A small network was shown many inputs. Here are its activations along a few directions, one row for each input.
Each table varies a few parts of the input and shows all the possible inputs, shuffled.
A made-up example of a description, with smaller parts first: one of 8 places around a ring, together with either a single point or (one of 2 separate values, together with one of 4 places along a line) or one of 9 places along a line.
Shared parts are said once, and a part with two or three values counts as separate values.
In the rows, 128 means zero.

Other details of the inputs vary at random and push rows far along two fixed directions, the same in every table; ignore that.

A family of inputs:
x1: [ 95 185  19  87  91 148  76 177 108 122  92 115]
x2: [137  96  96 156 175 107 129  99 101 166 128 129]
x3: [139 117 223 147 152 141 176 117 154 133 157 140]
x4: [114 178 103  94  98 135 108 169 141 101 112 158]
x5: [111 151  97 109 105 149 113 159 118 120 115 104]
x6: [144  90 110 146 153  95 123  98 117 143 127 130]
x7: [132  98  94 167 171 103 133  96  99 168 126 136]
x8: [114 176 195  99  86 159 142 154 165  75 131 147]
x9: [134 105 214 146 148 151 189 109 152 129 149 139]
x10: [119 126 201 120  95 172 144 114 148  94 139 111]
x11: [151  99  80 165 177  67 113  99 100 171 130 143]
x12: [ 98 171  97  87  64 168 101 162 135  92 103 108]
x13: [138 100 115 146 169 119 155 121 125 163 131 150]
x14: [139 104 214 174 161 122 162  85 129 143 157 123]
x15: [135 141 234 119  93 155 145 139 158  86 151  93]
x16: [111 141 190 126  86 150 136 115 148  78 126 126]
x17: [105 188  71  95  96 143  84 172 118 120 111 113]
x18: [112 182  42  91 100 122  63 164 111 113 107 134]
x19: [117 143 141 104  90 147 111 135 140  91 126 119]
x20: [128 134 109 141 154 113 112 119 107 147 128 130]
x21: [163  83 110 161 189  84 134 116 104 189 149 108]
x22: [141 116 132 145 164 115 123 113 114 159 149 121]
x23: [108 176  57 104 126 123 107 168 118 134 106 161]
x24: [129 157 129 108 102 133 105 148 138 111 129 109]
x25: [152  77  65 145 159  93 126 120 103 174 125 112]
x26: [ 97 160 128 104  80 164 112 135 129  85 106 126]
x27: [139  94  98 138 155 110 153 116 126 156 122 157]
x28: [146  82  66 145 170  95 143 117 116 176 120 160]
x29: [133 119 226 118  87 157 152 131 161  83 145  92]
x30: [125 150 245 126  99 159 141 114 157  76 146 115]
x31: [146  67 102 175 174  89 144  78 103 174 129 138]
x32: [151  85 188 142 145 119 171 109 156 129 146 145]
x33: [100 179  22  77  86 124  89 179 127 101  84 166]
x34: [125 121 186 136 130 160 145 112 135 121 147 110]
x35: [154  89  80 136 150  89 118 118 120 160 129 114]
Each input here is: one of 5 places around a ring, together with either one of 2 separate values or one of 5 places along a line.
The inputs of x5 and x25 match in every part but the place on the ring of 5. If x34 is changed in the same way as x5 into x25, which row does it become? -> x10
Which other rows does x27 become when the choice among 2 separate values takes its other values? List them by row number. -> x28
Which other rows agree with x20 in the place on the ring of 5? List them by row number. -> x3, x14, x17, x21, x22, x23

A family of inputs:
x36: [137 115 115 153 164 104 147 119 113 162 130 142]
x37: [110 140 163 123 116 145 135 120 135  98 125 145]
x38: [128 148 152 112 112 142 126 151 136 109 135 103]
x39: [141 123 127 130 126 115 112 132 123 131 133 114]
x40: [117 146 162 125 111 157 129 126 129 119 131 101]
x41: [105 154  36 108 112 118  71 143  95 119 100 125]
x42: [111 165 136  97  91 144 116 149 143  91 119 151]
x43: [139 101 184 155 143 128 139 102 124 126 144 105]
x44: [112 168 135  94  98 143 120 153 148  89 117 147]
x45: [104 170  36 108 115 114  90 148 107 126  93 157]
x46: [139 123 131 121 139 131 125 135 130 139 137 108]
x47: [121 146 165 129 108 142 130 137 136 116 140 101]
x48: [106 166 115 110 100 134 114 142 139 106 116 148]
x49: [150 103 114 135 169 109 140 117 131 155 137 150]
x50: [153 100 122 135 154  99 122 114 124 146 140 114]
x51: [124 117 148 117  95 155 134 120 142 103 125 109]
x52: [117 152 166 131 113 142 139 129 138 108 122 137]
x53: [143 107 122 136 161 115 142 124 127 159 137 150]
x54: [138 110 113 150 162 114 140 103 119 158 131 147]
x55: [129 114 169 148 145 128 148 112 130 123 133 142]
x56: [112 173 135  97 102 149 130 170 144  98 120 141]
x57: [125 112 140 123 114 144 152 118 146 114 122 145]
x58: [122 115 142 122 118 146 157 128 144 123 121 141]
x59: [132 102  40 124 127  95 101 124 108 143 106 124]
x60: [149  81 105 148 142  99 132 112 120 148 124 114]
x61: [110 171 136 101  95 149 126 166 139  99 122 145]
x62: [131 128  46 130 140 105  91 126 106 159 122 121]
x63: [126 143 103 129 117 117 102 137 121 130 123 112]
x64: [134 100 122 147 159 124 126 109 108 154 135 111]
x65: [114 148  97 125 133 133 126 136 119 141 114 145]
x66: [143 109 114 154 157 104 130 114 105 162 135 107]
x67: [116 138 164 129 114 150 129 132 123 107 133 104]
x68: [132 132  52 137 141  96  92 130  95 155 110 117]
x69: [138 127 147 118 126 139 124 127 137 120 140 109]
x70: [150  99 179 139 138 133 139 104 136 133 156 110]
x71: [132 104 123 146 162 124 140 103 118 145 133 150]
x72: [103 169 114 109 106 150 122 152 137 119 117 144]
x73: [113 142 100 128 136 128 127 142 113 128 117 147]
x74: [132 145 112 112 116 123 104 150 128 117 123 112]
x75: [119 153 117 102  94 134  96 144 128 103 123 118]
x76: [129 134 133 140 134 116 134 128 136 133 129 143]
x77: [150  98 117 139 157 111 124 119 116 163 143 115]
x78: [143  86 174 146 129 128 162 113 137 130 141 101]
x79: [139  87 172 140 130 122 167 100 148 120 133 143]
x80: [127 115  38 126 138  98 128 145 112 151 103 153]
x81: [119 143 162 125 110 152 127 131 138 121 138 103]
x82: [121 143 161 126 108 155 125 115 130 111 133 104]
x83: [150 109 121 139 164  98 139 127 131 149 132 147]
x84: [137  98 159 141 127 122 161 116 145 121 126 142]
x85: [149 104 184 143 140 124 146 120 132 136 156 105]
x86: [117 162 119 106 102 134 114 156 136 105 116 150]
x87: [116 134 158 125 113 159 121 116 126 104 133 109]
x88: [135 118 181 151 146 124 164 119 142 139 148 135]
x89: [117 149 153 122 101 141 116 120 128 105 126 106]
x90: [134 126 121 123 136 128 129 127 133 133 133 153]
x91: [134 129 131 120 147 130 142 138 138 139 131 143]
x92: [117 126  99 111 102 145 120 140 128 121 112 111]
x93: [107 144 159 122 122 162 141 131 133 111 125 141]
x94: [143 105 121 147 146  99 119 105 121 151 140 113]
x95: [138 112 116 146 157 113 138 109 130 156 137 148]
What do these inputs look like to the network? -> one of 2 separate values, together with one of 5 places around a ring, together with either a single point or one of 5 places along a line
The inputs of x53 and x90 match in every part but the place on the ring of 5. If x81 is changed in the same way as x53 into x90, which row does it become? -> x62
Which other rows does x69 become when the place on the line of 5 takes its other values? List them by row number. -> x62, x70, x82, x87
Which other rows does x85 become when the place on the ring of 5 takes its other values? List them by row number. -> x39, x70, x75, x77
Which other rows does x37 become when the choice among 2 separate values takes its other values? List them by row number. -> x41
Which other rows does x48 become when the place on the line of 5 takes its other values? List them by row number. -> x37, x42, x44, x45
Which other rows does x56 become when the choice among 2 separate values takes its other values? List them by row number. -> x38
